Small tables with named rows and columns. After each table, cells are looked up by row and column.

lukebip.tsv
	zaz	deku	zeniku	futegi	fosupa
gubater	56.53	74.40	29.45	49.92	77.72
zef	48.88	58.32	60.32	68.06	59.39
sovuf	66.30	66.66	83.84	62.93	38.89
mog	52.97	41.66	75.29	69.55	42.34
rifabo	67.34	83.45	35.77	36.83	23.32
pagores	76.82	62.50	70.46	82.14	75.16
bonenu	79.52	43.93	37.99	24.45	58.80
reposiz	25.71	32.50	78.70	26.29	69.83
buza	76.36	20.90	42.00	56.03	63.00
nofivup	77.27	83.75	23.30	70.30	23.02

reposiz, futegi -> 26.29
buza, zaz -> 76.36
bonenu, deku -> 43.93
buza, futegi -> 56.03
bonenu, futegi -> 24.45
mog, deku -> 41.66
mog, futegi -> 69.55
pagores, deku -> 62.50
gubater, zaz -> 56.53
bonenu, zaz -> 79.52
buza, zeniku -> 42.00
zef, fosupa -> 59.39
sovuf, zeniku -> 83.84

mugev
          pem   tam  vebeb   nog  ferufil   ruv   gez
neno     -0.1   0.0    0.0  -0.4      0.0  -0.1   0.9
rugis    -0.1   0.1    0.1  -0.3      0.1  -0.2   0.1
rolu      0.0  -0.3   -0.4   0.0     -0.1  -0.1  -0.7
zafovov  -0.3  -0.3   -0.4  -0.3      0.0   0.1   0.2
lefig     0.3  -0.2   -0.2  -0.3      0.0   0.1   0.2
taze      0.0   0.0    0.1  -0.7      0.1   0.2   0.4
pudes     0.0   0.1    0.0  -0.2      0.2   0.0   0.4
darif    -0.1  -0.4   -0.3  -0.1     -0.2   0.3   0.2
samokul  -0.3  -0.2   -0.3   0.5      0.1   0.0   0.3
sig       0.2   0.2   -0.9   0.1      0.3   0.1   0.1
ropose   -0.3  -0.1   -0.2  -0.4     -0.1   0.1   0.4
gelabif  -0.1  -0.3   -0.3  -0.1     -0.2  -0.1  -0.3
nak      -0.6  -0.6   -0.4   0.7     -0.6  -0.8   0.3
mos      -0.1  -0.1    0.1   0.2     -0.2  -0.1   0.3

nak, ferufil => -0.6
rugis, vebeb => 0.1
lefig, vebeb => -0.2
pudes, pem => 0.0
samokul, nog => 0.5
pudes, tam => 0.1
rugis, ferufil => 0.1
samokul, vebeb => -0.3
darif, gez => 0.2
taze, nog => -0.7
pudes, gez => 0.4
pudes, nog => -0.2
neno, vebeb => 0.0

betere:
fields: besezen, geg, lolezug, guk, kala, vus
rov: [-70421, -31047, -73003, 33131, 61052, 22566]
mip: [30602, 45252, 14944, -57958, 46885, -24449]
fifi: [19318, 32468, 61694, -80484, -82914, 32208]
tup: [31095, -44035, -70117, 49742, -19803, -23096]
mam: [-42160, -75601, 51562, 37356, -73236, -58224]

mip, lolezug: 14944
mam, lolezug: 51562
tup, kala: -19803
rov, kala: 61052
fifi, vus: 32208
mam, kala: -73236
tup, besezen: 31095
mip, geg: 45252
mip, vus: -24449
fifi, lolezug: 61694
fifi, guk: -80484
mip, kala: 46885
tup, lolezug: -70117
tup, guk: 49742
mip, guk: -57958
mam, guk: 37356
rov, guk: 33131
mam, geg: -75601

nagofe
         nelelev  zubalem  rulu  tefus  samov  tesum
zedezo        71      109   130     98    119    104
zagik        108      142   100    146     67     87
tilup        112      171   196    157     95     59
kinul        112      150   110    152     66     82
lise          95      196   161    162     81     94
pusoted       98       82   134    100    115     72
tun          125      138   120    145     72     71
pamok        117      178   197    169     85     53
lud           87       38    25     65    100    116
genu          85       21    41     52    116    108
pelomok       94       30    39     67    103    101
mam          133      116   128    134     82     58
zinubi        80       34    22     58    105    122

What is the zubalem of lud in nagofe? 38
What is the rulu of zinubi in nagofe? 22
What is the samov of zagik in nagofe? 67
What is the nelelev of kinul in nagofe? 112
What is the rulu of tilup in nagofe? 196
What is the tefus of genu in nagofe? 52
What is the rulu of pelomok in nagofe? 39
What is the tesum of mam in nagofe? 58
What is the tesum of pelomok in nagofe? 101
What is the zubalem of lise in nagofe? 196
What is the rulu of pamok in nagofe? 197
What is the tesum of lise in nagofe? 94
What is the tesum of zedezo in nagofe? 104
What is the samov of tun in nagofe? 72
What is the zubalem of pamok in nagofe? 178

bufulo
|  | dol | nikoda | pilevez | safefu | fev | davilip | rep | nav | satod | ref |
|---|---|---|---|---|---|---|---|---|---|---|
| romu | 38042 | 57523 | 66692 | 82039 | 80988 | -37189 | 28164 | 40787 | 76446 | 41152 |
| tiko | 66678 | 50657 | -51585 | 71923 | -43271 | -69138 | 6488 | 56306 | 64193 | -32735 |
| fes | 63672 | 30263 | 58887 | -36192 | -43956 | -64385 | 15214 | -45190 | 56115 | 41562 |
| gukiti | -2212 | -50931 | 1346 | -65293 | -53566 | 2699 | 83229 | -5991 | 31735 | -5758 |
| satele | -10393 | -41177 | 38574 | -70744 | -43453 | 74518 | 2804 | -51393 | -6212 | 75853 |
| taluk | 30597 | 63696 | -35228 | 22862 | 47947 | 66203 | -55703 | 2216 | 49782 | 21749 |
| kag | 84235 | 4300 | -20779 | 54013 | -21184 | 56819 | -68238 | -37954 | -26047 | -68860 |
| foz | 45879 | -52404 | -52238 | -65649 | -16580 | -17921 | -66567 | 81163 | 56936 | -19585 |
| busora | -43409 | 80499 | 70051 | -44365 | -58431 | 72945 | 34260 | -56207 | 62203 | 57070 |
| mut | 29804 | -1180 | 64435 | -30229 | 76597 | -5908 | -55683 | -14023 | 41872 | 86218 |

safefu of kag: 54013
satod of gukiti: 31735
safefu of busora: -44365
nav of busora: -56207
ref of gukiti: -5758
fev of tiko: -43271
rep of tiko: 6488
rep of foz: -66567
rep of busora: 34260
pilevez of romu: 66692
fev of mut: 76597
ref of mut: 86218
safefu of gukiti: -65293
safefu of taluk: 22862
pilevez of fes: 58887
safefu of satele: -70744
satod of tiko: 64193

